A small network was shown many inputs. Here are its activations along a few directions, one row for each input.
Each table varies a few parts of the input and shows all the possible inputs, shuffled.
A made-up example of a description, with smaller parts first: one of 3 separate values, together with either a single point or one of 9 places around a ring or (one of 6 places along a line, together with one of 8 places around a ring).
Shared parts are said once, and a part with two or three values counts as separate values.
In the rows, 128 means zero.

Other details of the inputs vary at random and push rows far along two fixed directions, the same in every table; ignore that.

Rows:
r1: [135 120 121 118 145 131 144 119 116 142 137 126 118 143 130 124]
r2: [136 137 119 124 133 128 133 127 115 137 137 118 117 138 141 126]
r3: [116 121 118 135 111 134 127 126 101 126 124 128 126 121 127 118]
r4: [138 135 117 125 140 136 142 120 118 125 134 136 123 131 139 124]
r5: [122 111 158 123 135 139  73 146 227 119 124 132 161 119  97 144]
r6: [136 130 120 124 142 133 144 118 121 128 135 140 116 132 133 126]
r7: [134 135 129 130 134 116 134 132 110 137 130 115 122 141 144 123]
r8: [115 126 157 124 164 138  71 150 214 116 138 128 173 125 110 112]
r9: [118 122 123 136 106 114 128 134  96 132 122 124 135 128 125 110]
r10: [134 137 128 123 118 130 136 127 117 124 130 128 117 127 141 140]
r11: [133 142 127 127 134 122 136 125 112 137 135 115 121 138 138 124]
r12: [132 133 128 132 142 125 144 126 114 125 127 132 129 134 144 122]
r13: [119 113 124 128 110 134 134 125 105 134 120 130 120 129 117 123]
r14: [133 125 118 123 147 128 141 120 116 138 142 127 116 137 134 122]
r15: [157 140  36 213 151  98 173 135 152 142  80 101 156  96  85 220]
r16: [132 132 131 122 118 127 138 125 120 128 132 132 111 128 135 143]
r17: [134 132 122 123 133 125 135 125 117 141 138 122 111 139 135 129]
r18: [114 126 125 138 113 127 130 125  99 126 123 125 129 123 124 117]
r19: [136 135 127 122 126 132 141 115 124 122 126 144 112 120 131 136]
r20: [101 127 228  68 121 146  56 145 172 100 156 144 137 141 155  70]
r21: [118 123 114 131 104 126 127 130 100 132 128 127 130 123 123 112]
r22: [133 138 134 129 127 124 142 123 117 117 116 135 124 122 143 132]
r23: [133 134 137 130 115 121 141 124 119 113 116 132 121 122 145 137]
r24: [118 119 116 130 105 124 129 129 102 135 129 130 123 125 116 113]
r25: [117 127 121 134 106 120 130 128  98 132 127 124 134 124 119 110]
r26: [137 126 122 119 139 136 146 117 121 133 130 140 118 138 129 129]
r27: [121 115 120 124 104 127 134 129 104 139 124 129 124 130 112 116]
r28: [115 117 120 134 112 131 129 125 103 130 126 131 119 124 121 120]
r29: [135 127 135 118 116 131 142 124 121 134 128 131 113 134 131 146]
r30: [133 111 103 164 166 118  80 165 235 153 116  97 180 126  74 174]
r31: [135 135 128 125 114 132 140 118 123 113 123 136 116 118 140 140]
r32: [139 130 130 118 124 136 144 113 124 128 121 143 114 127 128 139]
r33: [135 130 115 124 146 131 138 122 114 134 140 122 122 136 140 119]
r34: [ 99 134 227  63 121 152  58 138 173  99 162 145 134 138 150  69]
r35: [131 141 134 128 116 126 142 117 122 112 122 132 120 119 138 138]
r36: [137 139 125 124 125 135 140 117 121 117 123 140 118 119 137 134]
r37: [134 130 130 124 114 130 141 116 126 118 126 140 110 120 134 142]
r38: [115 121 128 140 113 121 128 131  96 127 118 125 131 126 130 117]
r39: [131 128 126 131 147 119 141 127 110 134 134 119 127 139 144 117]
r40: [129 118  97 175 183 113  88 161 225 142 120  93 191 117  81 161]
Description of these inputs: one of 5 places along a line, together with either one of 2 separate values or one of 6 places around a ring.
- Changing only the place on the line of 5 turns r4 into r26. The same change can be made to r21. Which row results? => r27
- Changing only the place on the line of 5 turns r9 into r25. The same change can be made to r39. Which row results? => r40
- Which other rows does r13 become when the choice among 2 separate values takes its other values? List them by row number. => r27
- Which other rows does r23 become when the place on the line of 5 takes its other values? List them by row number. => r5, r31, r35, r37
- Which other rows does r28 become when the choice among 2 separate values takes its other values? List them by row number. => r24
- Which other rows does r17 become when the place on the line of 5 takes its other values? List them by row number. => r2, r7, r11, r30

Rows:
r41: [125 149 185  72  80 129 179  93   6 113 142 149  75 150 196  71]
r42: [159 136  50 170 153 117 187 116 115 146 111 118 127 124 112 173]
r43: [112 133 152 108 138 141  88 135 149 123 155 122 138 133 138  93]
r44: [120 115 113 165 150 109  99 160 172 144 117  99 164 127 104 150]
r45: [157 127  57 167 157 111 187 119 101 154 110 115 122 130 111 169]
r46: [139 145  94 164 116 108 159 124 101 122 104 115 124 111 131 162]
r47: [110 109 154 108 110 144  86 135 139 124 138 139 130 130 127  97]
r48: [134 117 120 147 155 116 128 140 162 142 114 126 152 132 108 146]
r49: [118 112 154 111 166 143  81 140 188 128 147 129 149 135 118 107]
r50: [157 145  58 172 138 116 187 117 106 131 104 129 122 111 117 179]
r51: [128 128 139 134 138 134 111 132 172 108 119 135 139 112 127 140]
r52: [117 119 134 145 141 113  99 153 156 137 122 109 154 137 116 129]
r53: [125 113 140 145 154 126  99 147 193 119 116 123 163 120 116 150]
r54: [132 122 106 146 166 135 108 137 190 130 131 121 156 122 109 144]
r55: [107 119 175 111 138 125  75 157 171 128 138 120 157 142 121  93]
r56: [134 139 121 126 110 109 184 112  39 144 123 125  99 145 154 117]
r57: [137 118 109 151 156 116 138 140 154 141 111 123 147 133 109 150]
r58: [105 111 150 120 113 139 101 125 147 123 131 138 133 125 100 112]
r59: [138 116 101 147 168 124 122 134 164 141 126 118 147 130 107 145]
r60: [112 109 126 131 123 141  98 139 155 131 121 126 147 119 102 132]
r61: [147 134  58 174 140 100 174 130  89 159 112  96 128 129 111 161]
r62: [148 134 138 110 127 130 120 132 167 137 136 119 107 140 131 170]
r63: [126 130 103 154 150 126 101 147 170 137 134 104 156 122 110 139]
r64: [120 132 124 133 142 128  97 139 160 131 140 113 148 130 120 118]
r65: [159 131  61 162 149 110 197 110  84 155 113 120 116 130 118 164]
r66: [118 139 131 137 132 130  93 142 161 116 133 121 149 112 122 129]
r67: [111 112 148 111 115 146  95 133 143 125 128 136 136 129 114 112]
r68: [116 137 158 126 122 126  87 144 174 107 124 127 153 116 123 117]
r69: [120 119 112 152 157 117  92 153 172 144 133  98 160 126 103 136]
r70: [115 122 156 135 131 118  90 150 169 118 122 115 159 128 122 128]
r71: [147 131 121 136 139 126 112 145 194 142 130 108 128 128 111 188]
r72: [119 134 162 101 140 151  96 126 161 103 146 150 131 121 140 107]
r73: [101 115 200  63  94 162  84 121 106 112 160 158 103 145 159  50]
r74: [135 119  81 150 100 110 160 132  90 141 116 123 120 120 114 149]
r75: [133 123  92 141 106 128 168 118  81 142 106 128 116 122 112 146]
r76: [148 134 112 137 123 118 195 107  71 126 109 136 104 133 149 148]
r77: [149 153  67 170 118 107 177 120  86 135 109 115 126 111 121 167]
r78: [109 131 165 124 128 130  68 147 187 106 130 124 157 111 127 117]
r79: [125 134 165  68  72 147 169  87   7 125 145 166  63 150 179  62]
r80: [125 127 142 108 153 149 105 126 162 121 150 135 134 134 134 107]
r81: [134 122 106 144 166 133 108 136 191 130 130 122 156 126 106 144]
r82: [127 157 156  71  97 141 172  87  18 125 162 147  71 152 187  60]
r83: [140 124  65 172 108 110 193 107  80 149  97 124 117 112  90 172]
r84: [113 108 115 153 127 130 108 137 168 132 119 121 149 112  80 148]
r85: [114 124 168  68  74 139 135 108  43 116 156 156  77 144 173  63]
r86: [144 143 120 130 119 123 172 104  97 117 112 145 110 118 143 140]
r87: [126 148 163  68 101 136 172  91   6 131 161 144  68 158 186  56]
r88: [147 140  98 152 129 118 170 115 120 120 102 134 123 112 128 162]
r89: [ 95 114 204  55  87 153  83 126 103 107 171 157 101 142 164  47]
r90: [115 110 124 132 123 142 102 140 154 131 122 124 145 119 102 132]
r91: [163 149 112 115 109 123 185 110  92 146 127 126  75 142 147 175]
r92: [128 133 153 112 128 137 124 118 137 103 126 147 120 121 146 120]
r93: [100 132 213  51 122 157  85 120  97 117 181 141 100 157 175  32]
r94: [134 123  76 162 106 117 187 108  78 144 103 127 111 116  96 161]
r95: [113 141 159 112 124 141  87 136 148 108 147 131 135 121 139 102]
r96: [107 135 201  54 114 148 108 110  68 118 174 143  91 160 180  37]
r97: [131 112 117 153 163 124 115 146 176 137 118 118 153 127 109 152]
r98: [139 128  84 142 101 125 186 108  57 146 104 131 108 123 119 150]
r99: [121 114 169 118 146 139  92 142 185 110 130 134 151 129 131 121]
r100: [112 119 152 131 141 124  90 152 155 134 134 114 148 137 126 113]
r101: [152 140  84 139 140 126 183 104  92 140 125 132 114 131 132 140]
r102: [112 129 186 103 117 127  98 140 142 112 133 129 143 138 142  94]
r103: [141 144  83 149 130 116 162 123  95 142 126 111 124 130 128 136]
r104: [141 123  78 147  94 108 176 121  66 144 116 128 110 122 123 148]
r105: [118 108 128 131 116 133  95 140 149 131 124 131 139 129 112 119]
r106: [137 154 120 129  97 115 179 104  55 121 115 132 100 120 155 129]
r107: [125 132 144 116 142 142 101 128 166 107 136 144 138 120 130 119]
r108: [109 123 176 115 125 127  87 145 154 113 134 123 147 133 140 107]
r109: [158 132  82 165 131 104 202 113  86 137  94 124 122 124 128 177]
r110: [137 121  90 147 104 122 160 122  85 143 109 129 115 126 117 141]
r111: [113 106 124 131 112 124  93 148 153 129 134 125 142 119 113 126]
r112: [162 151 122 106 103 123 193 100  72 146 132 132  70 144 153 163]
r113: [126 119 147 106 158 143 103 130 155 128 149 130 132 138 130 104]
r114: [126 110 123 149 165 123 107 148 184 136 119 120 157 128 109 149]
r115: [145 128 127 130 141 126 103 145 204 141 130 109 130 130 112 189]
r116: [138 118 116 155 148 117 131 137 164 125 106 122 151 124 116 162]
r117: [133 114 112 152 158 118 127 140 160 139 114 122 147 132 111 152]
r118: [ 86 116 219  53  92 165  91 105 103 105 162 165  97 140 149  45]
r119: [124 133 123 159 134 119  99 148 178 117 113 112 157 106 113 153]
r120: [147 154 110 120 116 132 190  94  57 120 129 152  91 126 155 127]
r121: [116 130 164 107 147 153  79 136 189 104 147 146 143 118 129 110]
r122: [148 151  60 180 125 106 171 129 100 135 105 109 132 109 113 176]
r123: [115 123 159 133 130 124  91 149 163 118 127 117 154 129 130 123]
r124: [119 145 145 116 118 133 109 128 121 111 141 131 127 122 141 108]
r125: [118 124 164 117 143 141  81 137 199 102 128 140 150 112 128 123]
- Changing only one part turns r64 into r82. The same change can be made to r70. Which row results? => r41
- Changing only one part turns r88 into r125. The same change can be made to r76. Which row results? => r53
- Changing only one part turns r106 into r68. The same change can be made to r98. Which row results? => r75
- What is each input in this table made of? => one of 5 places along a line, together with either a single point or one of 4 places along a line or (one of 2 separate values, together with one of 6 places around a ring)
- Which other rows does r113 become when the place on the line of 5 takes its other values? List them by row number. => r45, r49, r59, r65
- Which other rows does r98 become when the place on the line of 4 takes its other values? List them by row number. => r79, r83, r104

Rows:
r126: [151 151 126 106 115 123 204  94  27 134 135 137  70 151 183 120]
r127: [125 123 165 106 143 138  89 140 183 118 140 134 136 134 134 125]
r128: [118 130 159 109 122 140  85 136 177 110 134 139 144 118 121 115]
r129: [134 142 125 111  77 131 190  93  25 125 123 144  71 130 156 124]
r130: [115 121 146 110 142 141  82 141 169 129 149 129 146 132 118  98]
r131: [118 124 141 101 109 137 138 114  76 137 146 133 101 144 140  94]
r132: [135 111  60 182 137 107 150 138 123 153 103 108 148 119  88 164]
r133: [115 132 156 115 138 130  82 146 167 120 143 123 153 129 128 100]
r134: [148 131  70 182 153 112 158 131 141 135 103 110 140 112 112 189]
r135: [130 115  80 175 124 111 143 139 122 136 102 114 145 113 105 163]
r136: [107 116 162 116 120 136  78 145 166 121 136 125 143 127 120 112]
r137: [125 124 175 102 137 142  79 140 211 113 136 141 146 125 118 129]
r138: [106 116 160 120 129 127  81 148 158 122 132 126 158 129 119  94]
r139: [138 120  70 184 118 109 153 136 133 136  89 119 148 103  90 182]
r140: [114 125 155 115 132 138  80 142 171 115 141 130 144 124 130 109]
r141: [132 147 153 101 130 133 155 107  77 119 142 138 101 143 169  96]
r142: [128 145 172  82 110 148 150  96  86 104 142 159  89 133 168  97]
r143: [149 127  62 176 164 115 162 128 139 149 110 109 140 122 102 176]
r144: [117 136 154 102 104 128 138 117  70 129 141 129 104 141 154  92]
r145: [156 124  68 164 157 114 162 130 140 155 114 110 132 130 106 181]
- What is each input in this table made of? => one of 4 places along a line, together with one of 5 places along a line
- Changing only the place on the line of 5 turns r135 into r134. The same change can be made to r139. Which row results? => r142
- Which other rows does r133 become when the place on the line of 5 takes its other values? List them by row number. => r126, r138, r141, r144
- Start at r145 and move only the place on the line of 5, one step at a time. The first step leads to r143. Which rows follow, in order? => r130, r131, r132
